A small network was shown many inputs. Here are its activations along a few directions, one row for each input.
In each table, some parts of the input vary, and every possible input appears once, in random order.
A made-up example of a description, with smaller parts first: one of 3 separate values, together with either a single point or one of 9 places along a line or (one of 5 places around a ring, together with one of 6 places along a line).
Shared parts are said once, and a part with two or three values counts as separate values.

Other details of the inputs vary at random and push rows far along two fixed directions, the same in every table; ignore that.

Rows:
row 1: [ 10   8  -1  13  14  -3  11 -34  -9 -17   4   0   2]
row 2: [ -2  -6   7  -2  11 -21  -3   0   4  -4  14 -11   7]
row 3: [ -3   2  25  -2   4 -11   3  -3   4   0   9  17  -1]
row 4: [  8   1 -16   6  -4  16   3 -10  -5  -7 -12  17 -16]
row 5: [ -1  -6  -3  -4 -10  -1 -14  18   1  18  13  -8  -5]
row 6: [  0  -2  -9   2 -11  -5  -9  35  19   6   9 -17  -1]
row 7: [ 14   2   9 -14   6  -2   5 -27  -6  -4 -17  23   7]
row 8: [ -8   9  -4   1   1   8  17 -20 -14  -9  -9  13  -7]
row 9: [  6  -1  -2  -3  -1  -7 -12  19  18   9  14  -5  -3]
row 10: [ -6   1  -8  -1  -4  21   5 -18  -5  -8 -31  -3   2]
row 11: [-13   9  -9   5  -3  18  17 -15 -13  -6 -13   0 -11]
row 12: [ -3 -10  15  -1   4 -22  -4   6   9  -8   8  -3   2]
row 13: [  8   3  15   1  21 -18  -3 -13   0  -5  24  -8  10]
row 14: [ 10  -2  14  -9   1   2   8 -21   0  -8 -20  25   4]
row 15: [-19 -15 -27   1 -26  20  -4  33   1   4 -18 -20 -17]
row 16: [ -6  13  -1  10   7  17  16 -27 -14  -2  -4   3  -6]
row 17: [  0  -5  21  -5  13   0  -9 -10   9  20  13 -12  14]
row 18: [  2  -6  10  -6  11 -24  -4   5   3  -6  12  -5   2]
row 19: [15  7 -3  8  0 -6 -3  7 -6  7 12  5 13]
row 20: [ -5   5 -25   8 -21  13   4  27   2 -10 -14 -12   1]
row 21: [ -8  -3 -12   6 -17   3 -14  46   6  15   1 -24   1]
row 22: [  0  -2  -2   0  -6   2 -16  28  -1  15  11  -9   1]
row 23: [ -2   3  18  -8  12 -14   3  -7  -5   2  11  16   0]
row 24: [ -2   2 -34   7 -18  24  10  -2   0 -16 -29  12 -18]
row 25: [  5  -6  24 -14  17 -10  -9 -14   4  14  11   7  18]
Each input here is: either one of 10 places around a ring or (one of 3 separate values, together with one of 5 places along a line).
Change only the choice among 3 separate values in row 1. List by row number the other rows that result.
> row 16, row 17
Which other rows belong to the same alternative as row 5? List them by row number.
> row 4, row 6, row 9, row 15, row 19, row 20, row 21, row 22, row 24

Rows:
row 26: [-20 -10  -2  -4  -4   0  -1  18   9   2  -1 -28  -3]
row 27: [  6  -2  25  -9  14  -5  -2 -19   0  10   9  13  10]
row 28: [ -4   9 -16   6  -6  16  27 -39 -20 -35 -43  20 -11]
row 29: [-1 -1 -3 -2 -7  0 -6 20  5 11  7  3 -4]
row 30: [ 17   8  21  -5  22  -4   2 -40  -7   6  11  24  11]
row 31: [ -2  -5   4   2   0  -8 -14  26   7  19  27 -15  -2]
row 32: [-18  -1 -16   2  -9  10  14  -6  -5 -22 -27 -10 -10]
row 33: [-17  -9   4  -7  -9   8   1  10   3   2 -18  -9  -2]
row 34: [-18 -19  29 -16   2 -20 -18  33  19  20  18 -26   5]
row 35: [ 16   2   7   5  13 -11  -8  -7  -3   8  24   6   6]
row 36: [ 14  21 -26  17  -4  19  25 -39 -25 -31 -32  26  -1]
row 37: [ -5   0 -41   8 -26  25   6   9  -6 -17 -38  -2 -16]
row 38: [ 20   3  12  -3  12 -14  -5  -6   2   5  16  16  13]
row 39: [-26 -11  -8  -5 -12   8  -6  31  11   6  -8 -37  -6]
row 40: [  3  -5  -5   0  -6   0 -10  18   5  11   9   1  -7]
row 41: [ 16   6  19  -3  22  -6   1 -34  -6   7  14  16  10]
row 42: [ 17  11  12   6  15  -9   1 -15  -8   8  25  19   5]
row 43: [ 17   3  22   2  17 -15  -4 -11  15   5  25  10   6]
row 44: [-11   7 -20   5  -9  15  24 -27 -15 -33 -38   9 -13]
row 45: [-12 -15 -14  -5 -20  -1 -16  48  16   9  -2 -30  -3]
row 46: [-19  -5 -31   8 -27  16  -1  35   3  -7 -23 -32  -9]
row 47: [  4   3  14   0   7 -14  -8  14   5  13  26  -4  10]
row 48: [ 23  10  13  -2  15 -12   1 -18  -5   3  16  29  10]
What do these inputs look like to the network?
> either a single point or one of 10 places around a ring or (one of 2 separate values, together with one of 6 places around a ring)
What sort of input is row 36?
> one of 2 separate values, together with one of 6 places around a ring
A walk changes only the place on the ring of 10. It starts at row 33 and steps to row 27. List the rest of the walk in order.
> row 30, row 41, row 39, row 26, row 32, row 44, row 28, row 34
Change only the choice among 2 separate values in row 45. List by row number the other rows that result.
> row 46

Rows:
row 49: [ 14   6   7   5   2 -11  -7  15   9   9  25   5   6]
row 50: [  1   5 -14   6 -15   7  -3  27   6   5  -3  -6   0]
row 51: [-11  -2 -10  -5  -7   4  14  -6  -6 -20 -23   6  -3]
row 52: [  5   7  18   1  26  -4  12 -36  -4  -3  10   4   7]
row 53: [  2  -2  33  -8  23 -14  -7 -17  12  13  30 -13  11]
row 54: [  7   1  23  -7  14 -28   0 -13  -4  -4  15  10   9]
row 55: [  8  -1 -23   9  -6   9   2  -8  -8 -11  -9   6  -8]
row 56: [  9   0  19 -12  20 -17   4 -20   3  -2   9  18   7]
row 57: [  7  -7  32 -11  19 -12  -7 -13   8  19  14  11  10]
row 58: [-25 -22  11 -15 -16   5 -19  37  25  22  -6 -31  -4]
row 59: [-20 -16  16  -6 -13  -5 -13  37   9  10  -2 -28  -1]
row 60: [  8  -2 -10  -3  -4   0 -11  12  -2  13   8  -8   5]
row 61: [  0   2 -29  12 -12  13   6   2  -5 -19 -18   2 -16]
row 62: [  0   6 -27  15 -18  14  10  11   0 -16 -18   2 -14]
row 63: [  3  -6  22  -4   9  -3  -1 -15  -3   6   3  15  10]
row 64: [ -9  -2 -15   1 -22   8 -14  48  11  14   0 -26   5]
row 65: [ -4  19 -20  16   1  17  31 -50 -31 -37 -39  13  -7]
row 66: [ -2  -4 -13  10 -11  -2  -5  25  10  -2   5 -10  -9]
row 67: [ 15   0 -11   2   4   0  -4 -10  -8   2   7   7   1]
row 68: [ -6  14 -14  11   6  18  29 -47 -23 -28 -28  13  -1]
row 69: [ 11  -3  31 -18  23 -23 -11 -14  12   7  22  14  10]
row 70: [ -2   8   9  -2   6   0   1  -3 -12  19  24  20 -13]
row 71: [-13  -1 -33   3 -26  25  -4  39   1   2 -27 -25  -5]
What do these inputs look like to the network?
> either a single point or one of 10 places around a ring or (one of 3 separate values, together with one of 4 places along a line)
Change only the choice among 3 separate values in row 58. List by row number the other rows that result.
> row 53, row 69
A walk changes only the place on the ring of 10. It starts at row 61 and steps to row 66. List the rest of the walk in order.
> row 62, row 49, row 50, row 64, row 71, row 60, row 67, row 55
